These are the activations of a small network on made-up records, seen along a few directions, one row for each record.
After each row come some of the record's fields: GER, MEZIG, LELIR, GEZO.
A field that a record lacks is written none.
The largest differences between rows may come from other fields.
Random noise pushes rows far along 3 fixed directions. That doesn't count. These rows show it; they differ only by the noise:
-112,226,-11,-36,-33,211,-22,-86,-8,45,-64,-106,-182,-53,38,-119,44,105,121,-53,95,-22,-43,-198
-153,313,-46,-70,-11,344,-4,-246,-9,-4,-318,-148,-246,-95,73,-246,131,195,174,-36,197,-71,-52,-173
138,-82,190,221,21,-228,12,137,1,-50,176,150,113,-58,-176,87,-99,-155,-93,74,-3,229,-37,-43
-94,332,0,91,-237,379,-171,3,-20,200,88,-298,-222,-314,-132,-170,-174,-373,-100,-98,127,178,-81,-115
-34,32,54,-45,168,-77,124,-114,5,-140,-165,152,-42,153,101,-26,192,425,233,43,56,-100,-11,-196

190,-121,64,209,51,-46,172,-146,-30,-183,-361,120,-49,10,-95,21,76,0,11,223,166,167,24,200 -> GER=nuve MEZIG=lanut LELIR=vitu GEZO=luto
-233,40,-60,-155,110,226,44,136,-102,95,17,-29,-191,-2,-12,-54,-188,267,52,66,31,-124,-101,-186 -> GER=nuve MEZIG=lanut LELIR=vitu GEZO=luto
-110,178,-226,-206,-176,527,-97,-163,-39,88,-360,-326,-422,-32,84,-113,157,-30,142,27,121,-287,113,64 -> GER=nuve MEZIG=none LELIR=nalu GEZO=none
-35,40,-106,-71,-46,101,91,9,-14,83,35,-202,-141,77,76,57,39,119,-30,-43,52,-27,-72,-167 -> GER=nuve MEZIG=none LELIR=vitu GEZO=rudin
213,-206,84,159,44,-111,119,-4,-45,-182,-277,120,-27,28,-161,59,14,-61,-92,207,111,153,23,186 -> GER=nuve MEZIG=lanut LELIR=nalu GEZO=none
77,83,158,259,-173,-9,-80,163,30,50,247,-147,86,-425,-371,-62,-333,-565,-357,-6,107,468,-158,108 -> GER=mus MEZIG=bufi LELIR=vitu GEZO=mumu
30,-248,265,17,516,-600,138,32,-23,-400,-56,501,558,101,-142,-51,36,415,59,214,-140,11,-186,24 -> GER=mus MEZIG=gaf LELIR=vitu GEZO=mumu
158,-179,196,335,-118,-311,-123,330,-1,89,504,142,392,-227,-222,154,-341,-529,-409,-17,-225,414,-52,160 -> GER=mus MEZIG=gaf LELIR=vitu GEZO=rudin
-210,187,-113,-78,-5,221,6,-68,-39,104,34,-147,80,-124,78,-211,-96,66,-53,-52,75,-46,-177,-134 -> GER=nuve MEZIG=sifu LELIR=vitu GEZO=luto
-159,39,11,-172,202,-8,-33,-17,-28,5,57,134,8,85,50,-69,43,252,158,-55,-123,-242,54,-37 -> GER=mus MEZIG=lanut LELIR=vitu GEZO=rudin
-9,-53,91,46,138,33,42,163,-86,-6,64,-4,-57,-165,-195,-81,-215,-43,-242,47,47,219,-178,-122 -> GER=mus MEZIG=lanut LELIR=vitu GEZO=rudin
-110,-7,89,-111,176,-415,188,152,76,-102,457,261,315,69,117,104,0,397,15,-220,-249,76,-136,-300 -> GER=nuve MEZIG=bufi LELIR=vitu GEZO=rudin
-22,17,-8,-99,-88,-120,-110,129,3,99,380,29,43,206,109,202,86,-4,252,-28,-192,-151,131,-116 -> GER=mus MEZIG=none LELIR=vitu GEZO=mumu
110,-62,188,183,137,-211,114,-196,73,-235,-292,212,170,-41,-76,-80,114,62,-68,84,169,161,-21,137 -> GER=mus MEZIG=lanut LELIR=vitu GEZO=rudin
42,88,-143,-89,-93,151,-17,-313,43,-38,-360,-115,-76,113,201,-57,267,76,252,-6,94,-188,72,106 -> GER=mus MEZIG=none LELIR=nalu GEZO=none
-188,229,-89,-85,-94,228,68,33,63,134,166,-162,-221,-55,251,8,-13,288,25,-230,-72,43,-102,-247 -> GER=mus MEZIG=gaf LELIR=vitu GEZO=rudin
-163,37,-111,-181,-45,395,-194,78,-67,128,-100,-229,-247,-101,-57,-145,-109,-85,-7,8,-8,-262,124,12 -> GER=mus MEZIG=lanut LELIR=nalu GEZO=none
-75,178,-112,-189,3,293,-10,-386,25,-138,-637,-128,-190,-16,155,-208,318,253,250,64,159,-321,98,73 -> GER=mus MEZIG=none LELIR=nalu GEZO=none
109,14,57,133,-30,131,42,-125,-23,-131,-427,-14,-22,-315,-248,-179,-10,-209,-204,107,199,174,-28,254 -> GER=nuve MEZIG=bufi LELIR=vitu GEZO=luto
154,150,91,176,-35,-88,156,-377,100,-182,-415,65,96,-118,46,-164,218,49,71,-38,217,236,-51,68 -> GER=nuve MEZIG=none LELIR=vitu GEZO=rudin
-57,97,24,60,-117,-182,-146,134,11,137,424,64,268,-42,-84,69,-143,-268,-85,-94,-174,165,20,-35 -> GER=nuve MEZIG=bufi LELIR=vitu GEZO=mumu
74,123,-27,53,-9,83,298,-228,46,-97,-339,-74,-310,45,186,-33,217,353,110,-43,257,161,-144,-192 -> GER=mus MEZIG=none LELIR=vitu GEZO=rudin
-172,321,12,15,-44,149,-55,-232,32,-89,-220,-49,183,-322,-45,-300,30,-67,-162,-85,99,183,-52,36 -> GER=nuve MEZIG=bufi LELIR=vitu GEZO=vav
122,-52,56,224,-89,-136,97,58,18,-28,117,39,55,-131,-38,69,-66,-200,-135,-11,69,293,-102,-56 -> GER=nuve MEZIG=none LELIR=vitu GEZO=mumu
252,-234,267,307,342,-556,213,-228,27,-393,-417,491,505,-25,-183,-120,107,160,-78,260,154,272,-103,272 -> GER=nuve MEZIG=lanut LELIR=vitu GEZO=mumu
-11,140,16,107,-88,41,-58,-79,32,76,33,-23,-1,-122,7,-82,-41,-159,-79,-99,59,131,-19,-9 -> GER=mus MEZIG=lanut LELIR=vitu GEZO=rudin
-271,113,-204,-374,57,233,-91,-1,-84,64,58,-163,-22,170,173,-105,41,263,153,-99,-120,-303,4,-267 -> GER=nuve MEZIG=sifu LELIR=nalu GEZO=none
-65,-90,10,-227,338,-6,97,-246,-38,-257,-569,256,15,213,139,-189,315,651,267,170,81,-349,130,-90 -> GER=mus MEZIG=lanut LELIR=vitu GEZO=mumu
-192,245,-57,-177,-70,239,-202,79,-58,207,250,-151,-151,-32,36,-50,-85,-71,119,-134,-86,-152,41,-75 -> GER=mus MEZIG=lanut LELIR=vitu GEZO=mumu
-81,75,-55,-52,73,61,11,-177,-19,-58,-171,2,-33,95,65,-82,86,147,116,12,26,-48,45,-30 -> GER=nuve MEZIG=lanut LELIR=vitu GEZO=mumu
164,-104,14,41,63,-165,184,-229,71,-221,-415,163,26,205,126,42,287,268,153,134,147,-26,78,93 -> GER=nuve MEZIG=none LELIR=nalu GEZO=none
-65,-76,-30,-69,236,250,-81,-157,-142,-97,-598,-12,-66,-68,-157,-333,26,47,-20,244,155,-203,-17,206 -> GER=mus MEZIG=gaf LELIR=nalu GEZO=none
136,-172,202,291,110,-304,148,245,-38,-148,60,247,108,-150,-298,81,-296,-79,-280,96,62,444,-183,22 -> GER=nuve MEZIG=lanut LELIR=vitu GEZO=luto
112,-76,92,68,165,-202,180,-168,93,-176,-199,241,135,76,141,43,241,273,64,-10,1,5,21,78 -> GER=mus MEZIG=none LELIR=vitu GEZO=rudin
-121,-166,-98,-212,196,-56,33,93,-93,-73,11,57,-56,215,101,57,-3,331,170,47,-90,-304,25,-66 -> GER=mus MEZIG=lanut LELIR=nalu GEZO=none
16,-74,38,93,45,108,39,71,-76,19,-87,-30,-146,-107,-112,-71,-97,-130,-139,82,159,74,-135,-53 -> GER=mus MEZIG=none LELIR=vitu GEZO=mumu
52,-18,45,107,-40,58,-113,-16,-30,12,-66,-68,87,-157,-189,-109,-99,-313,-139,78,17,105,-71,281 -> GER=mus MEZIG=gaf LELIR=nalu GEZO=none

Here are new rows. What are their fields?
41,-49,154,114,0,-132,-106,145,-27,13,157,78,94,-159,-232,18,-196,-253,-141,63,-84,90,23,96 -> GER=mus MEZIG=lanut LELIR=vitu GEZO=rudin
-124,377,-150,-86,-387,144,-66,-146,151,267,349,-252,-75,32,269,84,137,-132,146,-368,-65,50,92,-143 -> GER=nuve MEZIG=none LELIR=vitu GEZO=rudin
37,180,-34,118,-221,112,61,-57,69,130,110,-129,-135,-74,152,60,35,-78,-11,-178,76,212,-55,-56 -> GER=mus MEZIG=none LELIR=vitu GEZO=rudin
-83,-69,-165,-213,-88,243,-167,144,-70,159,111,-183,-278,92,28,90,3,-148,84,25,-110,-384,162,82 -> GER=mus MEZIG=none LELIR=nalu GEZO=none
-132,31,-133,-201,18,211,-136,-101,-24,23,-111,-82,-111,85,78,-44,95,30,139,9,-25,-341,204,138 -> GER=mus MEZIG=lanut LELIR=nalu GEZO=none
17,16,-100,-89,-31,462,-93,-67,-109,38,-422,-317,-436,-105,-134,-178,-55,-160,-88,177,190,-86,56,101 -> GER=mus MEZIG=lanut LELIR=nalu GEZO=none
-65,297,-127,21,-382,330,-106,12,85,315,279,-356,-221,-207,135,56,-83,-316,-115,-278,-40,122,9,-82 -> GER=mus MEZIG=none LELIR=vitu GEZO=rudin
107,-86,65,69,84,-264,118,34,-21,-64,189,174,197,82,-25,127,35,3,-42,-1,-70,129,-48,-8 -> GER=nuve MEZIG=none LELIR=vitu GEZO=rudin
39,-76,78,-38,109,-125,42,55,2,-137,-29,33,69,42,-46,6,5,123,15,51,-54,30,-50,3 -> GER=mus MEZIG=gaf LELIR=nalu GEZO=none
125,-179,52,93,-96,305,-235,221,-116,86,-117,-183,-165,-328,-438,-111,-355,-663,-408,242,74,80,57,290 -> GER=mus MEZIG=lanut LELIR=nalu GEZO=none
-149,7,121,-66,214,-63,-115,156,-94,-31,89,175,66,-98,-180,-142,-141,81,-8,101,-99,-135,-30,-55 -> GER=mus MEZIG=lanut LELIR=vitu GEZO=mumu
-113,145,32,-156,177,35,-41,-170,8,-102,-190,61,81,39,53,-157,155,251,204,5,-50,-170,-36,25 -> GER=mus MEZIG=gaf LELIR=vitu GEZO=mumu
-233,172,-11,-222,52,109,-164,95,-33,126,256,-46,-11,54,66,-42,4,157,143,-142,-194,-277,50,-247 -> GER=mus MEZIG=lanut LELIR=vitu GEZO=mumu
-282,88,-95,-289,114,177,-9,87,-20,65,39,-43,-117,60,78,-108,-28,333,68,-74,-62,-284,-23,-183 -> GER=nuve MEZIG=bufi LELIR=nalu GEZO=none
-109,39,-69,-123,157,384,84,-116,-100,-72,-543,-219,-392,-103,-96,-295,-12,226,-39,179,230,-98,-181,-6 -> GER=mus MEZIG=gaf LELIR=nalu GEZO=none
8,-243,6,-73,288,-72,16,2,-105,-157,-217,122,154,69,-153,-86,11,111,-64,261,-62,-178,3,179 -> GER=nuve MEZIG=gaf LELIR=nalu GEZO=none
-151,94,-64,-154,55,372,-166,-16,-86,48,-272,-207,-248,-146,-147,-198,-112,-47,-39,81,42,-251,46,33 -> GER=mus MEZIG=lanut LELIR=nalu GEZO=none
-97,206,-69,-107,-195,157,-215,28,29,233,263,-195,-10,15,89,54,28,-201,109,-162,-129,-115,98,-125 -> GER=mus MEZIG=none LELIR=vitu GEZO=mumu
